These are the activations of a small network on made-up records, seen along a few directions, one row for each record.
Records have a field called Suv. Each example row is followed by its value.
The word absent means that the record has no Suv.
Other fields move the rows too, some of them a lot.
Strong random noise was added to every row along 12 fixed directions; ignore it. To show where, here is one row again and again, with new noise each time:
159, -236, 99, 502, -465, 108, -388, 60, 230, 69, 42, 344, 141, 39, 302, -243, 368, -783, 130, 102, -142, 891, 59, -226, -158, -56, -208, 210, -201, 644, -158, 145, -187, -307
284, -549, 85, 68, -168, -63, -201, -133, 596, 277, 107, 23, 21, -167, 153, -530, 252, 267, -332, 434, 197, -524, 400, -26, -226, 193, 221, 223, 222, 348, 360, 133, -536, -19
26, 308, 182, 285, -122, 52, 124, -151, 6, -162, -50, -150, 275, 246, -81, -85, -501, 53, 49, -254, 28, -307, 68, 117, 80, 242, -259, -127, -581, -80, 158, -217, 291, 330
-129, 217, -196, -105, -265, -135, 118, 59, -257, -134, 142, 196, -62, -35, 35, -198, -335, -75, 444, -133, 332, -5, -463, -120, 197, 167, -94, -462, -30, 64, 50, -356, 169, 550
-27, -77, -80, 258, -363, 255, -153, -492, 36, 325, -2, -74, 277, -79, -186, -269, -7, -329, 127, -240, -475, 464, -80, -264, 123, 232, -24, -164, -272, -176, -90, -322, -90, -558
363, -319, -95, -216, 366, -123, -240, -83, -268, 90, -194, -8, 14, 59, 46, -172, 517, -6, 453, 31, -295, 236, -255, -546, 84, 47, 355, 110, 235, -102, -200, 136, -432, 26
258, 329, -46, 440, 205, 596, 88, -349, 111, -288, 14, -451, 207, -107, -229, 121, -347, 187, -255, -198, 251, -245, 172, 396, -174, 213, -326, 65, -50, -275, 25, -415, 682, 318
464, -229, 276, 598, -227, 107, 190, -142, 315, 19, 62, 105, 265, 237, 153, -393, 1, -351, -178, -67, -65, 562, 238, -169, 72, -89, -228, 271, -783, 612, -162, -54, -344, 489
-269, -334, -25, -451, 105, -292, -233, -210, 95, 327, -113, 48, 118, -100, -212, -115, -412, 554, 24, 212, -443, -844, -72, 53, 162, 196, 443, -257, -284, -110, 257, 65, -633, -503
-396, 49, 242, -202, -279, -97, -34, 351, -273, -50, -585, 140, 307, 298, -165, 820, 271, -341, 23, -90, 126, -190, -192, -298, -280, -248, -388, -153, 126, -38, 199, 141, 280, -483
102, 291, -142, -89, 262, -84, -568, -150, 49, -229, -359, 39, 260, -341, 10, -24, -77, -250, 482, 98, -285, -113, -115, 86, -308, 95, 170, -90, -59, -82, 158, -82, 35, -316
313, -565, -456, -150, 838, 196, -515, -196, 186, 106, 171, 70, -391, -654, -114, -530, 74, 380, 127, 585, -149, -195, 15, 269, 72, 113, 646, 319, 228, 13, -98, -254, -768, -125
-379, -323, -22, -203, 389, -28, -29, 408, -152, -48, -233, 392, -112, 58, -222, 425, -269, 95, -117, 371, 85, -426, -146, 228, 67, -327, -9, 65, -458, 231, -9, -82, -480, -140
573, -75, 306, 163, -548, -60, 56, -688, 200, 245, -202, -337, 804, 255, 136, -67, 230, -136, -11, -509, -690, 587, -47, -679, -98, 95, -12, -198, -205, 208, -198, 413, -23, -75

-128, 106, -38, 220, -451, 144, -52, 39, 41, -51, 347, 56, 142, 430, 501, 257, -27, 121, -294, 98, 103, -86, -27, 81, -336, 158, -169, -90, 284, 262, -252, 699, 368, -130	d1
-209, 153, -143, -205, -10, 40, 184, 278, -4, -242, -112, 227, 72, -125, -87, 463, -330, -117, -59, 143, 484, -211, -226, 249, -219, -369, -222, -318, -24, 179, 41, -330, 180, 301	d18
-235, 162, -94, 376, -207, 269, -11, 147, -336, -24, 315, -6, -298, 305, 75, -271, 97, -191, 286, -187, 218, 207, -60, -35, 135, 362, -274, 43, 177, -407, -139, -235, 436, 52	d2
-83, -228, 473, 198, -457, -88, 1, 422, 85, -73, 234, 36, -289, 255, -44, 151, -160, 42, 21, -220, 182, 461, 83, 267, 416, -121, -427, 19, -77, 487, 34, 61, 384, 34	d12
-96, -153, 282, 175, -95, -81, -330, 397, -74, 9, -436, 354, 14, 162, -75, 97, 564, -881, 208, 9, -94, 646, 187, -278, -67, -276, -233, 418, -270, 90, 90, -131, -269, -571	d17
-427, -188, 147, -78, -317, -271, 52, 105, -70, 427, -195, 175, 126, 455, -6, -206, 55, -91, -6, 54, -220, -439, 75, -349, 170, 149, 134, -107, -524, -226, 224, 50, -559, -393	d23
-429, -120, -68, -340, 495, -27, 187, 318, -306, -75, -191, 177, -269, -31, -470, 393, -418, 302, -70, 134, 263, -536, -180, 318, 308, -292, 26, -51, -298, -218, 109, -440, -297, 21	d4
-491, 249, -527, -728, -668, -300, -180, 2, -25, 30, 38, 444, 37, -684, 172, 294, -196, -234, 325, 126, 110, 140, -758, -31, -261, -174, 217, -901, 686, 370, 62, 57, 92, -345	d7
-94, -249, -480, 271, -178, 357, 532, -21, 46, 152, 156, 385, -65, 120, 162, -260, 2, -316, -396, 255, 438, 357, -201, -182, -91, -285, -109, -138, -382, 222, -388, -508, -500, 495	d13
-391, -141, -151, 344, -440, 162, -284, -207, 292, 510, -212, 70, 287, 208, 13, -496, 313, -321, -234, 345, -48, -569, 373, -185, -464, 324, 77, -7, -218, -482, 431, -226, -441, -916	d21
-163, 122, -200, 209, -43, 216, -192, -28, 293, -47, -13, 84, 259, 52, 256, 150, -247, 42, -389, 280, -26, -366, 130, 336, -435, 13, -16, -59, -243, 116, -81, 221, -6, -261	d15
429, 266, -11, 233, 88, -34, 76, -293, 56, -203, -87, -56, 157, -191, -104, -405, -329, -247, 341, -304, -145, 534, -67, 24, 196, -20, -77, -123, -663, 60, -67, -563, 26, 588	d11
351, -204, -64, 163, 341, -129, -207, -85, 165, -9, -131, 143, 299, 278, 390, -320, 194, -66, -12, 369, -335, -137, 191, -162, -359, 15, 335, 317, -480, 259, -165, 518, -705, 100	d8
173, 89, -130, -181, 295, -125, 143, -165, 72, -10, -492, 23, 242, -220, -122, -121, 239, -262, 164, 83, -24, -89, -78, -256, -229, -254, 202, -64, -158, -221, 123, -365, -421, 110	d19
-208, 115, 33, -82, -483, -290, 140, 361, 129, -20, -147, 419, -15, -63, 128, -106, 306, -580, 113, 165, 619, -54, -13, -206, -300, -177, -244, -189, 117, 161, 384, -370, 1, 140	d10
-146, -15, -179, 48, -12, -116, -311, 220, -307, 29, 270, 118, -361, 197, 223, -450, 96, 42, 502, 130, 124, -113, -141, -67, 149, 378, 153, -21, 207, -193, 33, 80, -22, 22	d5
216, 277, 23, 75, -109, -92, -89, -350, 387, -63, -145, -4, 371, -359, 19, -167, -291, -313, 151, -178, -621, 536, 91, 110, -71, -206, 106, -146, -614, 225, -118, -155, -154, -183	d3
256, -72, -126, 72, 193, 423, 87, -378, 120, 56, -203, -340, 295, -154, -162, 476, 194, 74, -448, -84, -226, 74, 53, -71, -283, -162, 27, 62, 245, -129, -237, 55, 123, -294	d24
106, 306, 78, -31, -267, -268, -101, -289, 218, 157, 3, -99, 345, 200, 470, -268, 169, 54, 34, 40, -399, -258, 160, -244, -391, 256, 269, -132, 219, -142, 100, 522, 27, -167	absent
454, -268, 459, -320, -141, -403, -214, -229, 794, 95, -410, -77, 244, -925, -313, -45, 386, -233, -117, 10, -307, 312, 389, 14, -159, -380, 165, 170, 243, 548, 504, -25, -304, -450	d9
69, 483, -527, 292, 24, -51, -297, -154, -34, -159, -62, 438, 476, 243, 691, -408, -104, -719, 426, 248, -403, 358, -254, -182, -490, 103, 197, -201, -689, 205, -459, 302, -416, 132	d22
-340, -229, -100, 255, 351, 76, -40, 531, -301, 10, 175, 320, -523, 522, 156, -346, 28, -108, 92, 405, 212, -236, 138, 63, 236, 103, 22, 392, -439, -123, -100, -41, -435, 93	d16
-265, -86, 273, -60, 275, 125, 214, 254, -339, 56, -388, -152, -249, 33, -572, 395, 515, -227, -135, -123, 216, -136, 247, -249, 165, -94, -254, 432, 255, -462, 302, -270, 116, -452	d6
-186, -141, -142, 593, -238, 467, 79, 153, 143, -59, 350, 189, -32, 325, 199, 71, -336, -77, -591, 279, 541, -95, 159, 365, -190, -13, -384, 141, -307, 347, -120, 20, 68, 151	d14
148, -106, -105, -96, 82, 93, -91, -87, 437, -95, 440, -118, -314, -686, -67, -86, -368, 541, -240, 152, 52, -68, 155, 634, 86, -52, 161, 13, 373, 411, 8, 19, 89, 81	d20

Which value of Suv does each new row have?
498, 149, 281, -108, 860, -92, 106, 29, -337, -403, -317, -172, -95, -218, -422, 207, 29, -139, 392, -429, -421, 748, -45, -5, 482, -279, -5, 385, -397, 34, -298, -191, 28, 422	d17
-225, -20, -241, 87, -244, 223, 91, -54, -27, 46, 226, 136, -195, -291, -170, -69, -107, -328, 20, -42, 100, 448, -140, 39, 147, 1, -151, -125, 64, 60, -88, -375, 107, -190	d8
-356, 92, -237, -118, -351, 2, -254, -20, -224, 179, 251, 52, -377, -431, -241, -271, 34, -257, 515, -273, -153, 545, -276, -120, 444, 270, 32, -309, 384, -323, 29, -498, 260, -548	d15
-261, 39, 151, 83, -597, -275, -288, -102, 226, 259, 303, 58, -56, -22, -3, -495, -510, 37, 293, -176, -334, -50, 108, 164, 401, 321, 83, -281, -365, -9, 277, -139, -89, -421	d24
-39, 63, 305, -72, 618, -126, -72, 532, -127, -271, -421, 82, -233, 84, -185, 162, 168, -53, 150, 185, 180, -434, 336, 170, 24, -235, -103, 521, -293, -202, 255, -166, -150, 127	d3
-192, -210, -39, -17, 8, 91, 244, -108, -274, 424, 58, -181, -224, 205, -341, -277, 160, 169, 35, -157, -65, -288, 53, -297, 467, 310, 108, 14, -26, -663, 86, -380, -237, -154	d24
788, 509, -185, 234, 420, 249, -265, -510, 52, -252, -108, -544, 115, -420, 18, -386, 503, -162, 333, -265, -125, 348, 180, -187, -249, 304, 137, 206, 542, -632, -34, -321, 537, 218	d15
395, -247, 153, 121, 129, 191, 336, 61, 118, -85, 66, -354, -7, 256, 41, 250, 337, 448, -541, 15, 548, -387, 331, 20, -284, -23, -174, 326, 507, -24, 38, 271, 281, 530	d8
-26, -22, -252, 72, -184, 297, -9, -286, 133, 137, 20, 140, 25, -635, -293, 44, -113, -405, -45, -43, -131, 515, -127, 91, 7, -165, -59, -168, -59, 147, -106, -532, -65, -286	d24
-426, 297, -466, 187, -227, 584, 144, -356, -319, -14, -89, 46, 380, -12, -227, 487, -362, -231, -288, -111, 198, -79, -456, -16, -220, 151, -312, -428, -177, -187, -139, -352, 397, -250	d4
53, 171, -93, 97, 358, 121, -100, -175, 152, -171, -114, -171, 256, 120, 89, 17, -302, 258, -178, 135, -72, -625, 114, 229, -251, 166, 160, 20, -245, -185, 47, 77, -8, 17	d9
-56, -312, 114, 67, 81, 92, 25, -120, 99, 365, -164, -128, -105, 95, -216, -333, 428, -26, -104, 50, -142, -226, 322, -192, 89, 143, 74, 329, -26, -554, 171, -247, -368, -436	d2
-104, -289, -93, 618, -86, 468, -176, 107, 257, 42, 804, -49, -537, 120, 243, -506, -264, 335, -316, 286, 396, -158, 320, 541, 167, 431, -92, 290, 195, 200, -85, 37, 150, 30	d19
619, -31, -352, -66, 428, 154, -36, -327, 336, -142, 351, -338, 78, -127, 447, -230, 43, 758, -361, 330, 147, -581, 182, 190, -470, 269, 391, 84, 706, 147, -237, 605, -17, 629	d22
246, -353, -10, 141, -554, 82, 132, -339, 107, 345, 297, -104, -132, -125, -34, -699, 469, -55, 84, -209, 161, 400, 23, -533, 239, 370, -30, 19, 419, -51, 104, -336, -67, 125	d2
3, 76, 533, 105, -416, -389, 348, -33, 161, 231, 76, -54, 54, 207, -114, -438, 32, -74, -59, -245, -184, -117, 488, -225, 258, 174, -131, 94, -401, 8, 318, -12, -144, 65	d22
-40, -147, 249, -262, 87, -366, 402, 379, -509, -5, -214, 57, -180, 516, -132, 93, 144, 164, 279, -159, 277, -261, -184, -433, 384, -99, -103, -16, -162, -154, 111, -50, -170, 548	d5
186, 173, -241, -395, 746, -86, 47, -73, -207, -381, -319, 139, -93, -680, -473, 267, -378, -135, 432, -101, -192, 445, -373, 237, 263, -516, 171, -35, -398, -64, -159, -660, -222, 256	d1
-50, -25, -380, -381, 260, -164, -198, -128, -256, 43, 120, 40, -71, -100, 124, -110, -10, 369, 308, 156, -149, -376, -337, -104, -21, 271, 443, -184, 339, -221, -102, 269, -231, -33	d1
13, 16, 17, -60, 14, 15, -9, 250, -324, -51, 209, -75, -480, -10, -57, -142, 292, 4, 355, -135, 295, 200, -75, -58, 354, 188, -33, 136, 493, -182, 45, -96, 281, 231	d7
-7, 162, 435, -26, 434, -319, -96, 564, -331, -355, -306, 119, -201, 421, 37, 292, 177, -165, 343, -46, -100, -19, 132, 2, 100, -201, -193, 393, -217, -85, -28, 231, 105, 61	d2
58, -184, 286, 35, -693, -305, -197, -148, 663, 223, 82, -17, 95, -221, 21, -465, -171, 77, -29, 8, -1, -102, 274, 213, 46, 138, -7, -210, -104, 326, 511, -85, -64, -220	d12
-165, -8, -335, 14, -267, 103, 147, -295, 214, 241, 127, 78, -36, -260, -58, -494, -224, -19, -94, 97, 143, -144, -45, 61, 14, 144, 79, -306, -154, -191, 118, -542, -218, 29	d13
-320, -251, -466, -252, 307, 279, -215, 235, -388, -3, 150, 107, -184, 237, 87, 528, -136, 413, -126, 300, 162, -225, -440, 169, -80, -76, 87, -224, 367, -133, -426, 201, 53, -174	d11
-234, 55, 191, -165, -326, -145, 556, -183, 289, 161, -484, 17, 458, -83, -338, 276, -318, -42, -487, -145, 45, -385, 109, -3, -235, -395, -194, -326, -630, -41, 320, -421, -189, -7	d13
